Each row below holds a small network's activations on one input, seen along a few directions.
In each table, some parts of the input vary, and every possible input appears once, in random order.
A made-up example of a description, with smaller parts first: line(4) and (point or ring(11) or (values(2) and ring(8))).
Shared parts are said once, and a part with two or three values counts as separate values.
(in the rows, 128 means zero)

Other details of the inputs vary at random and push rows far along two fixed directions, the same in every table; ignore that.

A family of inputs:
x1: [ 44  58 187 149 207 222 171 139 101 176 114 179]
x2: [186 167 122 104 188 130 127 122 129 151 183 136]
x3: [ 38  65 186 148 208 219 153 148  94 159 101 197]
x4: [ 75  78 147 158  47 119 146 134 127 101  84 121]
x5: [211 180  91 102 125  83 120 120 138 124 176 107]
x6: [136 176 120 126 166 138  75 118 139 131 146 107]
x7: [135 167 117 115 175 143  82 124 148 117 129 113]
x8: [130 109 108 134  45  84 151 120 134 106 111  93]
x9: [177 168 107  99 155 104 134 118 145 143 161 129]
x10: [ 78  65 148 159  50 116 159 125 126 115  97 105]
x11: [ 78  80 164 137 216 213 157 144  95 177 120 186]
x12: [192 156  93 116  39  49 118 120 150  96 142  83]
x13: [ 81  78 138 156  38 115 139 134 121  99  78 122]
x14: [204 168  95 106 116  89 112 127 131 123 157 118]
x15: [ 51  93 138 176  56 140  94 130 125  98  77  92]
x16: [ 82  77 145 159  35 122 146 136 117 104  80 115]
x17: [183 180 121  98 183 133 119 130 128 151 167 147]
x18: [132 161 100 137  71  92  71 117 137  99 112  78]
x19: [183 166 128 101 198 144 124 126 124 149 178 147]
x20: [154 136 135 118 184 149 132 136 117 155 158 149]
x21: [ 48  87 143 163  77 142 108 123 145  89  71  92]
x22: [ 94 136 131 154 113 138  85 127 132 115 110  99]
x23: [191 174  85 103 117  79 123 123 142 118 146 122]
x24: [ 74  96 185 133 216 219 151 144  97 165 130 182]
x25: [178 165 115 102 192 130 137 122 129 159 165 142]
x26: [ 50  57 189 155 183 207 164 136  97 167 110 167]
x27: [123 114 111 137  39  71 144 118 147  93 107  97]
x28: [139 124 113 133  44  86 127 127 125 102 108 106]
x29: [145 179 120 111 226 164  79 133 143 136 141 136]
x30: [ 33  53 182 163 111 179 160 142 110 122  85 151]
x31: [ 54  43 168 158 117 172 152 141  93 145  86 151]
x32: [133 117 116 132 101 109 147 129 129 130 120 120]
x33: [131 123 123 138  33  84 140 120 141  96 117  91]
x34: [171 163 109 109 133 110 120 129 131 124 143 136]
x35: [141 124 122 129 118 111 138 129 124 136 132 123]
x36: [ 52  88 143 162  80 142 106 124 143  91  69  93]
x37: [120 107 115 132  47  85 149 125 138 106 109 101]
x38: [166 158 118 100 203 145 132 130 122 163 153 162]
x39: [173 171 104 101 155 103 115 126 130 132 149 145]
x40: [116 112 115 137  46  80 147 118 146  96 110 101]
x41: [134 145 134 114 186 143 131 134 126 144 146 162]
x42: [116 116 124 132 111 112 142 129 132 121 114 133]
x43: [186 172  90 115  42  43 122 111 160  88 142  82]
x44: [205 188 123  93 231 144 119 124 128 159 194 153]
x45: [157 155 122 113 128 112 129 122 140 123 143 127]
x46: [ 93  84 165 137 204 201 140 144  89 167 130 178]
x47: [ 26  50 180 162 118 170 161 137 117 124  91 152]
x48: [ 85  85 156 135 205 201 149 142  95 173 121 184]
x49: [178 166 108 100 155 104 133 118 142 144 155 130]
x50: [ 70  98 174 134 216 195 149 136 112 156 129 185]
x51: [203 169  92 109 115  87 119 126 132 126 160 112]
x52: [134 140 131 111 193 149 140 131 126 146 148 160]
x53: [115 144 117 124 151 146  81 129 138 114 103 117]
x54: [ 87 127 124 160  54 111  91 116 144  93 105  73]
x55: [214 182  94 103 104  73 118 116 152 114 174  98]
x56: [149 180 113 111 226 167  78 133 138 134 139 139]
x57: [140 145 151 116 196 166 134 130 120 155 151 158]
x58: [178 161 100  99 156 109 125 126 129 147 146 142]
x59: [197 178  82  98 134  81 116 123 138 125 152 131]
x60: [196 182 111  94 217 132 129 124 121 160 185 144]
x61: [142 112 123 139  48  81 138 122 135 105 126  90]
x62: [177 152  87 110  50  47 130 119 150 107 128  91]
x63: [156 167 125  98 197 134 127 127 130 144 165 156]
x64: [ 41  90 147 176  60 144 100 127 130  98  83  87]
x65: [ 94  73 137 155  64 120 150 133 114 121  93 117]
x66: [ 95  70 141 160  34 117 142 135 121 102  90 111]
Description of these inputs: line(6) and (values(2) or ring(9)).
Changing only the line(6) part turns x3 into x41. The same change can be made to x65. Which row results? -> x35
Changing only the line(6) part turns x62 into x9. The same change can be made to x17. Which row results? -> x33
Which other rows does x54 become when the line(6) part takes its other values? List them by row number. -> x6, x15, x18, x22, x64
Which other rows does x18 become when the values(2) part takes its other values? List them by row number. -> x53
A walk changes only the line(6) part. It starts at x14 and steps to x66. List the rest of the walk in order. -> x12, x19, x44, x55
A walk changes only the ring(9) part. It starts at x61 and steps to x44. List the rest of the walk in order. -> x57, x45, x50, x27, x49, x25, x26
Which other rows does x7 become when the values(2) part takes its other values? List them by row number. -> x64

A family of inputs:
x67: [108 113 131 135 110 122 141 125 129 122 114 121]
x68: [ 31  79 181 164 186 225 107 142 105 144  95 152]
x69: [138 114 128 129  84 100 151 125 131 114 133 116]
x70: [143 114 124 132  81 101 145 131 122 118 128 117]
x71: [166 174 113 101 211 143 113 130 122 155 162 159]
x72: [128 138 123 122 143 124 129 128 134 127 134 136]
x73: [172 166 124 101 213 145 124 125 132 159 170 153]
x74: [171 164 120 108 166 126 135 126 133 145 164 138]
x75: [111  96 137 139 100 130 133 127 121 129 113 126]
x76: [129 119 115 133  84 105 128 126 128 117 113 108]
x77: [137 121 123 133  78 106 137 128 124 122 124 114]
x78: [ 55 101 160 159 138 175 108 130 128 119  99 121]
x79: [154 150 106 116  91  86 123 120 147 106 123 109]
x80: [148 142 107 120 107 105 120 128 134 115 119 121]
Changing only one part turns x70 into x69. The same change can be made to x76. Which row results? -> x67
Describe the family of inputs behind these rows. -> values(2) and (point or line(6))
Which other rows does x68 become when the values(2) part takes its other values? List them by row number. -> x78
